Each row below holds a small network's activations on one input, seen along a few directions.
In each table, some parts of the input vary, and every possible input appears once, in random order.
A made-up example of a description, with smaller parts first: ring(8) and (point or line(11) or (values(3) and line(6))).
Shared parts are said once, and a part with two or three values counts as separate values.

Other details of the inputs vary at random and push rows far along three fixed directions, the same in every table; ignore that.
To show where, the next rows are all for the same input, with only those details redrawn:
[-10 -16  29   6  -7  16 -10  14   3  -5 -45  -3  32  -7]
[ 21 -52  -7 -25   1  25  42  35  40  27 -13  11 -22 -11]
[  27 -108  -51  -57  -32   24   40   48   28    9  -56   61   17    8]
[  2 -18  24  -1   5  20  15  20  23  15 -20  -9  -3 -13]
[ 26  18  35  -1  44   7  51  13  62  51  52 -44 -72 -37]
[ -5  13  37   7   8  -4 -10   1  11  -1 -20 -21  18 -19]
[ 13 -34  19  -2  13  41  45  36  43  38  -2 -10 -37 -14]
[  0  36  45   9  22 -14  -6  -8  19   5   6 -37   0 -31]

Table:
x1: [-13  50  13  12  20  15 -20 -11 -10  -2  -1  12   1  17]
x2: [  0 -42 -22 -19  16  55  31  25  -1  21 -14  50 -29  16]
x3: [ 13  -9  33  -1  30  20  44  31  46  18  31 -17 -56 -10]
x4: [-21  30  18   6  32  13 -19 -21 -20  14  -9   5   6  -8]
x5: [-25   2  13   4  15  34 -15  -7 -31   2 -28  26  19   9]
x6: [ -1 -61 -19  16 -15  32  47   8  16  15  -2  41 -44   8]
x7: [ -9   9  41   6  12  -7 -10   3  10  -5 -14 -18  17 -12]
x8: [-13  19  18  47 -11  -8  -6 -25  -5 -12   3  10  -9   7]
x9: [ 53  18 -43 -51   4 -76 -33 -46  -1 -24  53 -10   3   6]
x10: [ -3  30  35  11   2  -4 -13  14  21 -22  -7 -11  11  13]
x11: [-27 -47 -49 -10 -46   3   2  39 -48 -30 -40  30  53  22]
x12: [ 27  19 -52 -70  15 -71  -5 -36 -10 -14  11  51  11   4]
x13: [-13  27  12  49 -14  -5  -8 -25   3 -12   2   9  -7  10]
x14: [ 37  34 -33 -64 -16 -90 -20 -14  32 -37  10  22  23  -1]
x15: [-31 -57  -7  34 -37  33  -1  -8 -21  -6 -61  42  27  12]
x16: [-17  34  13   7  28  17 -19 -23 -20  18 -14   3   7 -15]
x17: [-21  34 -20  14 -27  -7  -8  26 -20  -6   9 -16  14   8]
x18: [ -8  22 -39  -7 -18 -29   3  19 -13 -11  24  -5  12   3]
x19: [-30  22  -5  22  -6  -3  -3  10 -33  13   5 -36  17 -28]
x20: [ 10   4   2  16  -6  25 -35  -9 -12 -15   7 -25   7  32]
x21: [-17  12  14  43  -8  -3  -5 -39  -7   8 -10  -1  -1 -22]
x22: [-40 -24 -14  18 -23  20  -1  32 -42   3 -24  -7  34  -4]
x23: [  4   0  16  13  10  14 -34 -22 -23 -13  14 -36   1  11]
x24: [ -5  13  37   7   8  -4 -11   1  11  -1 -20 -20  17 -20]
x25: [  1  10 -23 -26   4  -9 -18  -8 -21 -14 -17  48  20  21]
x26: [ -2   9   0  42 -19  18  17  -5  24  15   9  14 -41  13]
x27: [  7   5  16  14   7  12 -29 -20 -22 -14  14 -37   1  22]
x28: [ 12  51 -20 -25  12 -17 -12 -17   5   7  13  25 -11  11]
x29: [ 32  -8 -31 -63 -19 -75 -14  -1  13 -47  -9  41  41   7]
x30: [ -4  33  53   7  24 -16  -3  -5  15  -9  17 -31  -3 -20]
x31: [-17  14  20  45  -7  -9   0 -30  -9 -14   0   6  -9   4]
x32: [-20 -12 -40 -16 -22 -27  -2  18 -37 -21  -2   8  31  -5]
x33: [ -5 -31 -41 -16  -7   3  45  35  -6  23  30  -2 -19 -12]
x34: [ -5 -11  -9   9 -17 -28   4 -38 -10 -10  -3  28   7  -9]
x35: [  7 -11   4  11   0  25 -33 -23 -23   6  -6 -36  13  -1]
x36: [ 12 -30  25   0  14  36  51  45  41  15   9  -3 -46  11]
x37: [ 71 -12 -55 -66  32 -53  25 -37  38  37  90 -26 -64 -24]
x38: [ 11  23   6  16  -9  18 -41 -15  -8  -7  11 -36  -1  29]
x39: [ 11 -11  12   7  12  23 -15 -19 -14   7  23 -37 -11   6]
x40: [-32   1  -8  26 -23  12  -3  38 -37 -12  -7  -7  25  16]
Q: What do these inputs look like to the network?
A: values(5) and line(8)
Q: The inputs of x37 and x7 match in every part but the values(5) part. If x23 is changed in the same way as x37 into x7, which row does it become?
A: x3
Q: The inputs of x21 and x16 match in every part but the values(5) part. If x31 is changed in the same way as x21 into x16, which row does it become?
A: x12
Q: Which other rows does x20 become when the values(5) part takes its other values? List them by row number.
A: x1, x10, x13, x18
Q: A walk changes only the line(8) part. It starts at x19 and steps to x22. List the rest of the walk in order.
A: x33, x32, x11, x40, x18, x17
Q: Which other rows does x40 become when the values(5) part takes its other values? List them by row number.
A: x8, x9, x25, x29

Table:
x41: [  8  -8  -1   6 -20 -24 -15 -13 -11 -32  -5  -5  28  12]
x42: [ -9 -64 -17   5 -10  74  38  36  10  21 -22  45 -41  24]
x43: [ -5 -58 -25  -8  -6  74  43  38  19  26 -12  53 -39  30]
x44: [  2   6 -16 -15  -6  -3 -35 -22 -17  -9 -18   0  22   3]
x45: [ -4  10  -4   1  -1 -17 -12 -21 -26 -23 -14  29  16   8]
x46: [-21   6  20  14  10  19   1  20 -29  -6  -8 -19  11   2]
x47: [-16 -13 -11 -16  -9 -19 -19   6 -22 -15  -7   0  25  -6]
x48: [ -1  28 -20 -11 -12 -29   2  -3  -7  -4  -7  17  27   3]
x49: [ -9  -4  -3 -10  -4 -25 -11   1 -33 -17  -6  -3  33  -2]
x50: [-37 -43  20  42 -14  75   7  19 -11   8 -36  23 -13  26]
x51: [  8  -1  -1   2 -19 -25 -18  -8 -13 -26  -8  -1  25  19]
x52: [-17   5 -10 -20  -5 -16 -21   5 -24 -22  -9  -3  26  -5]
x53: [-16  58  66  63  19   6 -21 -17  12  -2  46 -73 -31 -12]
x54: [  9 -60  -6  20  -5  60  18  16  -5  26 -18   3 -12  13]
x55: [ 24  -3 -10 -44  -3 -53  14   0  42   2 -17  23  13 -31]
x56: [ 17 -66 -29 -12 -13  73  44  64  38  27  -1  27 -47  38]
x57: [-16  -7  -6   7 -10 -19 -21 -30 -14 -24  -8  22  14  -3]
x58: [  2 -10  -9  -4 -24 -18 -27  -4  -2 -24  -8   1  18  15]
x59: [-12   4   9  17  -1  -9  -8 -23 -23 -13 -10  18  10   9]
x60: [ -3  42  37  33  14  15 -13   8  -1  -7  13 -29  -3  20]
x61: [ -3   0  29 -16   9 -23 -12 -20  14 -24 -37  30  28 -12]
x62: [ -6  19 -14   2 -19 -23  -4  -4 -17 -11 -22   9  30  -3]
x63: [ 26 -30 -45 -40 -21 -13   8  11  19 -12   4  22 -10  18]
x64: [-35 -26   7  39 -27  74  14  43  -4  15 -46   5  -1  14]
x65: [ -6   2 -12  14 -23 -29  -5 -10 -16 -12 -15   5  32 -12]
x66: [-18  12 -11 -23   0 -13 -24  11 -20 -18  -6   4  32   1]
x67: [  1  -9 -13  -6 -13  -7 -31 -32 -16 -10 -11  -5  27  -5]
x68: [-40  47  59  51  29  33 -26  22 -35  -5  -5 -41  18   3]
x69: [-12  12  -1  20 -18 -15  -2  -4 -16  -1 -17  -1  23  -3]
x70: [ 16 -13  18 -30   4  -4 -21 -13  11  -8 -45   9  37 -13]
x71: [ 12 -23 -59 -37 -23  -8  18  27  18  13  -8  45  -2   1]
x72: [ 29  19 -11 -15  16 -32  -4 -35  -1  16  31 -18 -12 -10]
x73: [ 21  32 -36 -29  -3 -70  11 -24  27  16  46  -5 -23 -32]
x74: [ 14  -2  31 -20  -6 -25 -20  -1  24 -31 -33   3  35  -1]
x75: [-40  26  71  67  21  39  -4  10 -29   3  11 -60   0 -12]
x76: [ 45  17 -37 -43  19 -43   7 -32   8  12  35  -4 -18 -10]
x77: [ 43  -1 -47 -52   9 -46   6 -34  24  23  46  -2 -29 -18]
x78: [ 31 -49 -31 -10  18  11  72   7  36  35  46  27 -75  -5]
x79: [  8   5   3   6 -14  -6 -17   3 -13 -25 -12  -1  18  22]
x80: [-18 -11  -8 -11 -11 -20 -17  -4 -22 -23  -2  -8  31 -13]
x81: [  25   79   28   11   70  -16   48  -21   42   47  107  -30 -101  -24]
x82: [-25  58  57  53  32  55 -33  -7  -8  22   8 -52 -13   2]
x83: [ 18  34 -14  -3  14 -41  37 -17  43  33  71 -31 -59 -44]
x84: [ -3  17  36  39  34  75  18  15   6  45  15 -34 -40  14]
x85: [ 15 -39  14 -36  22   7  34  38  39  15  -9   4 -13 -20]
Q: What do these inputs look like to the network?
A: values(5) and (point or (values(2) and line(4)))
Q: The inputs of x80 and x53 match in every part but the values(5) part. If x46 is changed in the same way as x80 into x53, which row does it become?
A: x79
Q: Which other rows does x59 become when the line(4) part takes its other values? List them by row number.
A: x45, x78, x81
Q: Which other rows does x67 become when the values(2) part takes its other values? List them by row number.
A: x54
Q: List by row number the other rows that have the values(5) part in common with x65.
A: x48, x55, x62, x64, x69, x71, x73, x83
Q: Which other rows does x70 become when the values(5) part takes its other values? List them by row number.
A: x55, x61, x74, x85
Q: Which other rows does x50 become when the values(2) part takes its other values? List them by row number.
A: x59
